A small network was trained on invented records. Each row is its activation on one of them, seen along a few directions.
Each row is followed by the record's values for the fields Famed, Kuf, Podi, Zar, Ninel, Lonu.
Not every record has every field; a missing one is left out.
Other fields move the rows too, some of them a lot.
In the rows, 500 means zero.
Strong random noise was added to every row along 8 fixed directions; ignore it. To show where, here is one row again and again, with new noise each time:
634	617	558	644	445	436	680	495	538	513	463	356	712	195	465	359	433	750	810	463	400	512	467	694	562	496	573	512	484
432	550	523	474	567	486	563	458	507	405	436	474	586	430	486	547	395	600	402	410	463	550	496	539	483	420	468	510	338
194	920	604	598	541	332	234	370	516	453	362	522	536	520	480	612	494	491	538	497	409	352	524	320	590	307	646	518	476
488	215	375	358	276	601	475	451	532	601	593	766	769	434	627	529	334	437	361	624	414	523	338	563	456	517	591	340	607
465	604	203	269	552	353	297	617	620	510	340	583	319	549	712	429	392	406	339	218	358	483	504	728	416	535	542	230	448
369	731	424	546	238	407	374	495	581	602	440	498	448	581	498	434	554	433	646	592	591	449	339	396	586	519	529	555	716
556	419	360	559	358	489	526	389	484	530	484	456	743	194	620	457	382	668	582	561	328	550	489	608	393	387	677	457	592
403	475	472	450	390	536	525	460	532	484	490	560	581	522	490	553	413	482	382	537	528	539	379	455	499	458	457	528	491
370	597	701	561	449	469	523	383	496	545	526	648	827	424	440	494	464	651	624	598	538	438	463	405	626	490	591	507	482
420	450	711	680	436	569	596	277	330	445	577	399	869	251	435	608	489	771	625	720	541	608	522	406	535	389	584	645	457

409	250	418	360	269	580	579	421	529	586	553	697	663	569	561	549	367	476	326	630	552	540	363	327	415	461	517	526	603 => {Famed: k1, Podi: h1, Zar: t2, Ninel: b2, Lonu: y1}
558	590	655	690	525	506	555	450	395	424	526	239	529	379	421	600	587	646	729	591	509	553	544	475	540	435	522	653	477 => {Famed: k2, Kuf: v2, Podi: h3, Zar: t1}
576	345	232	491	391	558	312	486	382	464	512	283	292	472	689	616	592	412	445	594	447	627	544	527	324	444	559	492	684 => {Famed: k2, Kuf: v3, Podi: h3, Zar: t2}
484	384	337	288	365	582	590	590	746	552	513	884	600	685	483	420	308	313	215	441	497	378	249	495	494	558	366	401	554 => {Famed: k2, Kuf: v1, Podi: h1, Zar: t2, Ninel: b1}
371	421	415	623	409	583	523	262	483	494	502	611	662	450	442	527	463	485	292	696	460	445	511	162	346	224	590	701	651 => {Famed: k2, Kuf: v2, Podi: h1, Zar: t1, Ninel: b3}
541	494	475	454	530	519	342	602	376	476	545	391	248	716	573	560	745	454	570	542	703	571	560	500	516	696	409	492	587 => {Famed: k2, Podi: h3, Zar: t1}
716	436	505	531	572	526	658	600	446	440	515	271	459	344	498	434	485	626	631	386	475	625	515	796	503	606	418	462	371 => {Famed: k1, Kuf: v1, Podi: h4, Zar: t2, Lonu: y1}
347	496	495	364	396	475	184	500	409	631	588	697	443	829	648	515	759	447	552	661	826	475	539	291	572	751	532	402	726 => {Famed: k2, Kuf: v3, Podi: h3, Zar: t2}
571	357	533	450	602	618	576	538	456	408	560	532	541	538	463	557	492	505	373	475	529	542	488	588	493	559	376	471	383 => {Famed: k2, Kuf: v1, Podi: h1, Zar: t1}
750	352	619	465	428	536	842	687	655	666	596	637	550	489	354	275	447	458	676	462	504	445	365	653	618	696	419	474	513 => {Famed: k1, Kuf: v2, Podi: h1, Zar: t1, Lonu: y2}
423	600	450	466	669	410	459	399	550	462	413	712	658	540	593	473	485	678	412	421	433	322	682	294	349	371	637	484	533 => {Famed: k2, Podi: h3, Zar: t1}
246	908	599	600	492	376	549	425	754	491	336	636	497	620	251	493	374	347	411	427	407	246	379	171	594	207	495	693	464 => {Famed: k2, Kuf: v2, Podi: h1, Zar: t2}
592	612	220	456	491	454	551	625	625	452	370	395	232	609	515	352	534	473	437	330	548	492	466	562	386	528	350	550	568 => {Famed: k2, Kuf: v1, Podi: h1, Zar: t1}
360	473	418	585	377	548	409	295	532	580	518	777	725	504	497	473	489	446	371	713	442	327	487	167	412	309	668	585	757 => {Famed: k2, Kuf: v3, Podi: h1, Zar: t2, Ninel: b3}
449	435	414	467	500	521	329	443	379	457	521	447	443	568	622	624	593	518	435	580	570	570	580	424	401	490	534	492	561 => {Famed: k2, Kuf: v2, Podi: h3, Zar: t1}
501	237	606	489	474	672	455	399	405	524	686	765	864	407	491	578	426	460	397	683	443	487	429	579	568	547	558	352	462 => {Famed: k2, Kuf: v1, Podi: h4, Zar: t1, Ninel: b3}
434	516	690	512	531	475	503	430	493	541	542	639	726	428	448	548	431	535	565	535	443	445	500	478	612	472	597	433	399 => {Famed: k2, Kuf: v2, Podi: h3, Zar: t1, Ninel: b2}
568	431	523	420	614	578	518	600	505	415	536	516	479	500	457	548	422	396	372	381	447	545	430	758	571	582	365	363	290 => {Famed: k2, Kuf: v1, Podi: h4, Zar: t2}
468	589	515	542	446	452	574	463	554	548	473	523	520	569	433	440	552	557	573	531	593	447	494	312	501	463	501	627	580 => {Famed: k2, Kuf: v2, Podi: h3, Zar: t1}
613	486	361	457	546	545	478	626	536	414	469	383	299	538	523	537	493	375	413	387	420	524	450	673	456	510	397	449	472 => {Famed: k2, Podi: h1, Zar: t2}
435	608	386	411	425	342	374	500	561	639	437	603	484	528	620	373	517	540	601	444	542	469	534	488	500	571	623	393	586 => {Famed: k2, Kuf: v2, Podi: h3, Zar: t1, Ninel: b2}
549	454	590	767	466	589	624	335	391	433	544	289	654	226	374	567	493	593	590	671	392	555	523	438	471	281	570	705	512 => {Famed: k2, Kuf: v2, Podi: h1, Zar: t1, Ninel: b3}
336	567	369	655	511	514	438	268	435	383	410	398	499	418	477	586	491	534	284	593	438	509	590	227	304	165	567	723	556 => {Famed: k1, Kuf: v2, Podi: h1, Zar: t1, Ninel: b3}
547	545	731	619	431	538	653	528	502	470	526	334	543	385	347	611	417	464	663	553	407	530	359	582	647	450	460	582	404 => {Famed: k1, Kuf: v1, Podi: h1, Zar: t2, Ninel: b2, Lonu: y3}
649	537	604	703	521	553	664	541	457	382	524	150	502	294	428	547	502	645	687	524	455	578	509	646	531	474	426	629	486 => {Famed: k1, Podi: h1, Zar: t2, Ninel: b1, Lonu: y3}
503	334	452	403	294	600	465	547	445	592	623	562	428	765	539	491	700	450	524	688	851	581	410	352	529	734	373	551	719 => {Famed: k2, Kuf: v3, Podi: h3, Zar: t2}
514	544	533	512	457	423	625	486	536	606	499	533	602	480	467	310	562	685	681	494	677	508	551	441	549	599	503	548	545 => {Famed: k2, Kuf: v2, Podi: h3, Zar: t2, Ninel: b1}
533	681	602	582	664	398	485	496	560	485	434	505	604	333	488	452	451	587	635	378	307	372	607	580	561	417	637	420	414 => {Famed: k2, Kuf: v3, Podi: h1, Zar: t2}
652	372	585	503	539	539	667	507	552	550	561	670	789	367	518	410	415	653	608	502	396	403	515	594	486	559	583	406	508 => {Famed: k1, Kuf: v1, Podi: h1, Zar: t2, Lonu: y3}
262	911	736	664	550	413	377	413	482	410	431	451	534	565	334	593	557	520	606	543	564	397	463	336	682	410	482	624	418 => {Famed: k2, Kuf: v1, Podi: h1, Zar: t1, Ninel: b2}
419	414	561	552	619	626	345	397	405	366	542	519	528	453	494	757	444	336	260	584	298	478	533	441	462	297	566	495	423 => {Famed: k2, Kuf: v3, Podi: h1, Zar: t2, Ninel: b3}
543	281	414	378	566	531	306	540	411	543	562	589	404	512	660	581	500	345	374	504	362	524	587	637	410	541	604	285	504 => {Famed: k1, Kuf: v2, Podi: h1, Zar: t1, Lonu: y2}
577	508	532	648	344	647	477	566	516	488	589	440	424	521	337	548	531	224	536	655	447	466	251	585	639	517	394	561	600 => {Famed: k2, Kuf: v1, Podi: h4, Zar: t1, Ninel: b3}
542	468	549	483	436	451	439	532	425	615	552	466	463	580	616	432	703	614	730	580	698	538	603	438	524	692	559	472	658 => {Famed: k1, Kuf: v3, Podi: h3, Zar: t2, Lonu: y3}
561	503	482	581	619	569	653	457	498	294	452	326	586	310	439	583	366	624	385	412	363	557	506	608	416	331	415	583	321 => {Famed: k2, Kuf: v1, Podi: h1, Zar: t2, Ninel: b1}

Which values does each new row have?
544	570	383	591	488	485	375	500	455	427	469	278	389	418	606	565	563	531	580	538	431	517	571	520	431	438	548	535	631 => {Famed: k2, Kuf: v3, Podi: h3, Zar: t2, Ninel: b1}
517	539	667	436	577	516	657	592	602	472	498	607	491	702	420	529	494	513	515	438	566	385	469	348	562	547	406	562	446 => {Famed: k1, Kuf: v3, Podi: h3, Zar: t2, Lonu: y1}
365	414	341	492	284	501	268	351	501	657	556	745	707	482	641	472	502	455	454	710	488	415	482	338	441	450	707	420	794 => {Famed: k2, Podi: h1, Zar: t2, Ninel: b1}
733	324	299	438	333	515	623	591	629	703	550	686	623	408	576	177	487	528	623	488	502	457	422	670	481	685	553	365	717 => {Famed: k2, Kuf: v3, Podi: h1, Zar: t2, Ninel: b3}
520	641	606	455	374	491	547	638	805	578	494	820	583	682	438	525	344	281	581	493	296	150	245	379	636	475	548	435	644 => {Famed: k1, Kuf: v3, Podi: h3, Zar: t2, Lonu: y1}
465	781	522	474	556	421	677	628	763	463	352	543	343	672	324	370	440	428	430	280	553	372	394	406	578	471	315	626	421 => {Famed: k2, Kuf: v3, Podi: h1, Zar: t2}
545	173	314	400	280	617	321	471	294	538	631	402	517	412	706	614	535	464	478	684	562	759	434	713	442	639	523	349	592 => {Famed: k2, Kuf: v1, Podi: h1, Zar: t1, Ninel: b2}
486	534	441	711	485	479	239	350	249	424	508	104	433	271	658	665	678	629	694	689	442	626	716	465	408	365	689	580	656 => {Famed: k2, Kuf: v3, Podi: h3, Zar: t2, Ninel: b1}
533	193	445	437	356	691	671	428	537	483	602	666	701	542	499	585	403	488	286	656	519	507	388	315	382	420	455	595	605 => {Famed: k2, Kuf: v3, Podi: h3, Zar: t2}
411	489	589	506	448	476	98	480	209	551	613	319	369	524	637	675	736	440	704	676	653	684	579	611	639	691	591	358	524 => {Famed: k2, Kuf: v2, Podi: h3, Zar: t1, Ninel: b2}
545	499	564	499	481	540	582	549	481	496	575	525	598	562	463	410	598	649	633	548	748	522	477	528	592	726	364	519	542 => {Famed: k2, Kuf: v1, Podi: h1, Zar: t2, Ninel: b1}
374	451	579	203	726	427	521	536	552	509	462	810	577	665	534	479	398	535	257	256	586	503	586	525	538	610	441	298	186 => {Famed: k2, Kuf: v2, Podi: h3, Zar: t1, Ninel: b2}
431	519	551	606	229	640	361	515	550	537	633	593	556	612	416	649	519	232	540	795	505	372	226	390	653	504	464	556	774 => {Famed: k2, Podi: h1, Zar: t2, Ninel: b1}
545	417	311	548	518	593	494	465	395	322	465	196	355	368	515	604	467	482	308	464	442	700	496	652	358	373	389	575	403 => {Famed: k2, Kuf: v1, Podi: h4, Zar: t2}
540	692	510	604	665	460	587	523	572	351	390	327	473	359	418	504	412	575	484	330	344	464	538	607	486	350	455	559	348 => {Famed: k2, Podi: h1, Zar: t2, Ninel: b1}
551	478	313	482	481	480	379	506	479	468	460	396	385	474	633	570	504	470	474	483	391	527	536	541	367	421	573	467	578 => {Famed: k2, Kuf: v2, Podi: h3, Zar: t1}
711	315	228	607	269	582	721	454	501	565	530	375	600	272	505	239	506	649	569	590	558	629	425	608	360	523	465	613	701 => {Famed: k2, Kuf: v1, Podi: h4, Zar: t1, Ninel: b3}
